A =
[[127 138 134 117 121 122 123 143 127 129 127 118]
 [128 135 133 123 133 119 127 139 132 115 144 113]
 [121 133 131 125 128 131 115 141 119 128 126 116]
 [120 143 130 113 118 120 123 143 129 134 123 123]
 [130 131 138 124 120 121 125 142 124 119 126 118]
 [124 143 127 129 127 120 122 136 133 115 140 115]
 [104 134 123 124 124 114 138 137 117 127 133 118]
 [120 127 136 125 126 122 124 145 120 123 136 126]
 [124 134 131 125 134 124 123 144 139 114 135 118]
 [125 130 133 121 119 116 122 123 119 108 133 125]
 [122 137 131 142 118 121 126 139 125 122 131 115]
 [128 132 134 123 120 116 125 135 122 112 131 120]
 [123 139 130 124 120 119 120 135 128 115 133 123]
 [126 129 135 126 119 117 125 140 122 114 130 121]
 [118 129 134 120 122 138 127 136 122 117 132 113]]
Indices start at 0.
row 0 col 0	127
row 6 col 7	137
row 8 col 9	114
row 10 col 2	131
row 12 col 11	123
row 9 col 8	119
row 3 col 11	123
row 4 col 10	126
row 2 col 3	125
row 1 col 3	123
row 7 col 7	145
row 7 col 11	126
row 3 col 5	120
row 6 col 4	124
row 6 col 3	124
row 9 col 6	122
row 10 col 9	122
row 11 col 0	128
row 5 col 1	143
row 8 col 3	125
row 6 col 8	117
row 0 col 9	129
row 4 col 5	121
row 7 col 4	126
row 6 col 9	127
row 1 col 1	135
row 13 col 5	117
row 5 col 5	120
row 13 col 1	129
row 8 col 5	124
row 0 col 7	143
row 14 col 1	129
row 5 col 2	127
row 5 col 10	140
row 10 col 6	126
row 10 col 3	142

m =
135  117  135  129
128  122  131  138
109  128  143  157
129  128  128  131
136  105  137  135
118  145  124  130
126  120  131  154
140  141  133  125
127  136  139  129
131  136  111  125
133  130  125  125
135  134  140  117
100  122  126  123
128  149  126  125
Indices start at 0.
row 0 col 0 => 135
row 8 col 1 => 136
row 1 col 1 => 122
row 9 col 3 => 125
row 12 col 0 => 100
row 2 col 0 => 109
row 12 col 2 => 126
row 5 col 2 => 124
row 6 col 3 => 154
row 13 col 3 => 125
row 6 col 2 => 131
row 7 col 1 => 141
row 12 col 1 => 122
row 3 col 0 => 129
row 4 col 0 => 136
row 10 col 1 => 130
row 8 col 3 => 129
row 9 col 0 => 131

a = 124,120,109,150,145,112,114,139,135,127,104,129,109,137,147
a[-15]	124
a[-10]	112
a[2]	109
a[6]	114

X =
[[131 138 107 136 127 132]
 [131 117 132 123 112 145]
 [128 128 145 128 148 107]
 [134 116 133 123 112 146]
 [130 123 122 126 112 145]
 [135 134 113 137 129 133]
 [129 141 107 138 134 125]
 [126 145 102 138 132 126]
 [129 141 119 138 146 113]
 [129 141 119 138 146 112]
 [128 132 134 131 143 113]
 [129 138 124 136 146 112]
 [132 135 122 136 138 121]
 [117 129 116 122 110 141]]
X[0,0] -> 131
X[0,4] -> 127
X[8,5] -> 113
X[9,5] -> 112
X[4,4] -> 112
X[11,4] -> 146
X[7,1] -> 145
X[1,4] -> 112
X[:, 1] -> [138, 117, 128, 116, 123, 134, 141, 145, 141, 141, 132, 138, 135, 129]
X[10,4] -> 143
X[8,4] -> 146
X[13,4] -> 110
X[5,3] -> 137
X[:, 5] -> [132, 145, 107, 146, 145, 133, 125, 126, 113, 112, 113, 112, 121, 141]
X[12,2] -> 122
X[10] -> [128, 132, 134, 131, 143, 113]
X[5] -> [135, 134, 113, 137, 129, 133]
X[13,5] -> 141
X[1,3] -> 123
X[0,3] -> 136
X[6] -> [129, 141, 107, 138, 134, 125]
X[:, 0] -> [131, 131, 128, 134, 130, 135, 129, 126, 129, 129, 128, 129, 132, 117]
X[9] -> [129, 141, 119, 138, 146, 112]
X[3,4] -> 112
X[0] -> [131, 138, 107, 136, 127, 132]
X[8,2] -> 119
X[9,2] -> 119
X[1,1] -> 117
X[11,2] -> 124
X[8,1] -> 141
X[8,0] -> 129
